These are the activations of a small neural network, seen along a few directions. Each row is one input.
Each table varies a few parts of the input and shows all the possible inputs, shuffled.
Descriptions start from the smaller parts, as in this example, which fits no table here: one of 3 separate values, together with either a single point or one of 11 places around a ring or (one of 6 places along a line, together with one of 8 places around a ring).
Shared parts are said once, and a part with two or three values counts as separate values.

Other details of the inputs vary at random and push rows far along two fixed directions, the same in every table; ignore that.

A family of inputs:
row 1: [ 31.7  -6.6   3.1  26.1  -8.6  15.9  -6.9   6.0  -9.1   4.3 -22.4]
row 2: [-36.9  22.6   3.5 -51.9  24.3 -13.8 -11.8  -1.2  18.8 -11.5   8.1]
row 3: [ 50.3  26.9  13.3  21.8 -27.1  -5.7  11.7 -13.9  21.3  -7.8 -31.9]
row 4: [-52.2  42.7  -5.9 -43.8  28.5  -5.3  -8.1   5.9   8.4 -15.3   1.2]
row 5: [ 13.8   4.6  13.2  14.7 -28.6 -20.7  16.2   5.2 -14.8   2.7  -8.9]
row 6: [-19.2  -3.6 -30.3 -34.3  24.2   5.1 -34.4 -21.2  39.8 -12.3  10.4]
row 7: [ 57.5  12.1  25.1  24.1 -19.4  15.3  -9.1 -20.5  30.0  -5.2 -19.6]
row 8: [ 22.7  -9.9  14.5  12.9 -28.2 -20.1  13.0  -3.4 -11.0  -0.8  12.9]
row 9: [-52.7 -32.1 -42.2   0.7   3.9 -11.1  16.8  34.9 -88.3  18.9  17.9]
row 10: [ 14.5   8.6  20.0 -18.4  13.7  10.8 -15.0  -9.3  37.2 -20.4   3.2]
row 11: [-29.8  27.9 -20.0 -51.9  20.0  19.9  37.5   8.7  90.8  31.3  24.1]
row 12: [  5.4 -27.8  15.3  20.9   6.2  16.7  -0.4  14.8 -42.4  16.6  -7.6]
row 13: [  9.0 -36.3  24.9  40.1  -4.1  15.1  -2.8   2.1 -14.9   3.7  -3.7]
row 14: [-23.5   9.0   9.8 -49.0  23.6 -14.7 -12.5  -9.0  22.8 -13.8  29.8]
row 15: [ 37.4  43.0  12.4  36.1 -13.6  20.8  -4.1   0.6  18.1  -6.8 -46.0]
row 16: [-39.9 -56.4 -25.1   1.9  -8.9 -20.4   6.2   3.1 -54.8  18.7  33.3]
row 17: [ -4.4   1.4 -37.8 -51.8  19.0 -12.7 -10.8 -21.9  26.2 -16.6  22.6]
row 18: [ 16.3  18.0 -15.4  27.0 -12.8   2.1  12.7   4.5 -22.5   2.9 -23.9]
row 19: [  6.8 -12.3  41.3  36.5 -16.2 -11.6   1.7   2.1  -2.4   0.2   6.2]
row 20: [ 29.6  -1.6   0.9  29.8 -24.3  -8.8   4.2 -17.5  22.5 -11.5 -10.1]
row 21: [-36.2 -30.3 -20.5   8.6  28.4  23.4  -4.0  30.2 -75.7  22.7   4.5]
Description of these inputs: either a single point or (one of 4 places along a line, together with one of 5 places around a ring).
Q: Change only the place on the ring of 5 in row 6. List by row number the other rows that result.
A: row 13, row 16, row 19, row 20

A family of inputs:
row 22: [ -8.9  -2.3  -2.0 -20.1  22.0   8.8 -20.7  -9.4  13.7 -12.7  -0.9]
row 23: [ 28.3  16.5  30.7  13.4 -25.7  -1.5  14.2  -4.6  36.9   6.5  -7.1]
row 24: [  4.4 -22.7 -14.6  -2.4  11.6   7.5 -13.0  -1.9 -22.7   0.7   1.6]
row 25: [-19.6  -8.2  -2.4  29.5   3.5  13.2  19.0  37.4 -59.1  28.5 -13.3]
row 26: [-15.6 -41.4   9.6  22.7  -8.4 -10.8  13.4  15.7 -51.9  13.7  21.3]
row 27: [ -9.6   7.9  -3.5 -25.8  10.2 -11.6 -22.6 -11.0   5.2 -18.7   7.6]
row 28: [ 12.6 -47.0 -13.5  28.3   3.5  13.4  11.7  18.4 -41.4  27.0  11.9]
row 29: [-19.3   0.9   3.2 -24.2   7.6  -3.8   3.7  -1.8  30.2   6.5  14.6]
row 30: [-14.8   6.1   4.4 -19.8  14.5 -11.5 -21.4 -13.2   7.0 -17.4   6.8]
row 31: [ -2.0 -25.3 -19.7   3.4   7.9   8.4 -15.4  -4.8 -20.7  -0.9  -0.7]
row 32: [ 69.6  19.5  52.5  72.8 -52.1  -9.6   2.2 -16.3   8.9 -14.4 -39.7]
row 33: [-21.0  43.2  -9.9 -22.0  11.7   9.5   4.1  11.8   6.3  -0.4 -14.8]
row 34: [ -1.4 -24.4 -13.2   1.4  10.8  16.6  -1.6  10.9  -8.2  14.7  15.8]
row 35: [ 31.0  14.9  23.6  11.3 -23.9  -6.2  17.8  -5.3  36.8   3.9 -10.1]
row 36: [-20.6   7.1 -10.9 -25.5  -1.5 -18.6  -1.6 -14.1  14.2 -17.5  15.1]
row 37: [ 21.6  55.0  15.6  16.5 -12.6   6.4  19.3   5.9  11.7   0.2 -38.6]
row 38: [-17.0   2.3 -16.2 -26.0   2.4  -7.8   4.3 -11.0  29.3   4.0  12.8]
row 39: [-14.7   7.2  -7.3 -31.9   2.4 -20.3   0.6  -6.7  12.2 -17.3  16.2]
row 40: [-17.5   8.3   0.3 -29.5   0.5 -15.1  -2.4  -6.3  11.7 -14.6  19.1]
row 41: [ 35.1  20.7  24.5  14.8 -17.7 -13.6  -7.5 -17.3  14.7 -21.8 -19.0]
row 42: [ -6.0   9.1 -10.7  29.6  -8.3   9.4  17.5  24.3 -39.6  18.6 -23.5]
row 43: [ -2.8 -49.6  -4.9  28.9   9.2  17.6   7.7  21.6 -36.8  27.5  14.7]
row 44: [ -8.4  -0.2 -25.6 -18.3  15.6  10.3  -6.5 -10.8  28.6  -2.6   9.2]
row 45: [ -3.4   2.4 -10.0 -27.0  16.8   9.6 -22.8 -11.2  12.9 -13.3   1.0]
Q: Describe the family of inputs behind these rows.
A: one of 4 places along a line, together with either a single point or one of 5 places around a ring
Q: Changing only the place on the line of 4 turns row 24 into row 45. The same change can be made to row 37. Which row results?
A: row 33
Q: Which other rows agree with row 32 in the place on the line of 4? List them by row number.
A: row 31, row 36, row 38, row 42, row 44

A family of inputs:
row 46: [-14.2  -5.2 -25.3 -16.4   7.0   1.3  -0.7  -6.5  14.3  -3.8   8.4]
row 47: [-15.6  -9.4 -13.9 -13.9  14.9   5.5 -10.7 -11.6  13.3  -7.7  11.3]
row 48: [ -3.2  -6.3  -9.3   4.6  -8.6  -8.0   2.8   7.9 -30.1  -1.1   2.3]
row 49: [  5.6 -12.1  -1.2  -5.5  -3.7  -6.0  17.5  11.7 -21.2  15.1  11.8]
row 50: [-27.9  -1.8 -12.0 -13.6   4.4 -10.1  -1.5  -5.9  15.4   0.1  13.9]
row 51: [-20.8  -2.1 -14.0 -20.7   1.3  -4.7   2.7  -0.7  15.6   2.5  15.5]
row 52: [ 28.2  71.7  47.6   8.2 -16.9   5.6  12.5  -5.8  64.6 -15.7 -39.4]
row 53: [ -1.2 -19.1  -6.2  10.0   1.7   4.0 -11.3  -3.8 -24.0   1.3  -1.9]
row 54: [-19.2   2.7 -24.3 -13.4   9.4  -7.8 -13.3 -13.0   2.1  -8.9  -2.8]
row 55: [ -5.9  -2.1 -14.8 -29.1   6.7  -0.9   6.7   2.0  15.2  10.2  20.0]
row 56: [ -6.6  -7.6  -9.5  16.2  10.4  19.9   7.5  14.3 -12.2  15.6  -6.5]
row 57: [-22.5  11.3 -15.9 -16.5   6.7 -15.8  -9.3  -6.4  -5.1 -14.6   3.9]
row 58: [ -9.7   7.1  -3.4   7.5   7.6   9.4   3.4  20.1 -33.0   7.4  -8.8]
row 59: [-23.5   0.1   2.4 -23.7   9.4  -8.3  -5.2  -4.7   3.6  -7.5  13.1]
row 60: [-13.2 -11.9   3.6 -23.4  16.7   2.2 -12.8  -1.4  15.4  -1.4  19.9]
row 61: [ 26.3 -43.8  12.8  42.6  -7.0   9.2  -7.1  11.5 -52.9  15.6  -5.6]
row 62: [ 27.6  63.9  41.7  12.5 -16.3  13.1  10.1  -6.5  74.1  -8.8 -33.2]
row 63: [  0.2 -28.0  13.4  43.3 -20.5 -12.5  18.7  12.7 -46.5  17.3   0.0]
row 64: [ -4.2 -10.3   1.9   7.1  -0.9  -3.6  -6.9   2.5 -31.3  -4.7   5.1]
row 65: [  0.0  10.6 -19.0 -31.8   9.0  -7.5  -1.1   1.2  -5.4  -4.5  10.2]
row 66: [  3.3   2.0 -27.1 -28.9  11.5   0.1  -5.4  -5.1   2.0   1.2   3.5]
row 67: [  1.1  -5.3 -25.8 -24.5  12.9   3.9   3.4  -4.1  13.9   3.8  12.9]
row 68: [ -6.4 -14.9  -7.6 -18.8  22.6   7.9 -16.5  -7.2  14.2  -7.6  13.0]
row 69: [ 26.7  -4.5  29.5  41.8 -35.9  -7.8  23.3   9.3 -16.4   8.9 -12.9]
row 70: [ 36.2  67.7  29.6  12.1 -11.7  14.9  -1.8 -13.2  60.8 -17.4 -50.6]
row 71: [ 13.4 -40.8   1.5  61.5 -20.6   1.7  15.4   8.2 -41.8  19.5  -4.5]
row 72: [ 54.0 -10.8  63.4  62.3 -34.1  -0.6  12.6   9.7 -16.5   8.0 -18.3]
row 73: [ -7.6   1.6  -0.2 -25.8  19.6  -3.0 -20.6  -1.9  -5.3 -16.7  10.0]
row 74: [-12.0   2.0 -26.4 -20.7   5.8  -3.1  -9.6  -7.6   2.4  -6.3  -1.1]
row 75: [-8.8 -4.6  8.5 -3.0 -1.3  0.8 -2.8 -5.7 14.7  0.1 10.6]
Q: Describe the family of inputs behind these rows.
A: one of 5 places around a ring, together with either a single point or one of 5 places along a line
Q: Changing only the place on the ring of 5 turns row 54 into row 71. The same change can be made to row 61. Which row results?
A: row 68
Q: Change only the place on the ring of 5 in row 74. List by row number the other rows that result.
A: row 46, row 48, row 51, row 69
Q: Which other rows agree with row 64 in the place on the ring of 5? List them by row number.
A: row 48, row 57, row 58, row 65, row 73
Q: A walk changes only the place on the ring of 5. It starts at row 49 and steps to row 55. List the rest of the walk in order.
A: row 67, row 66, row 65
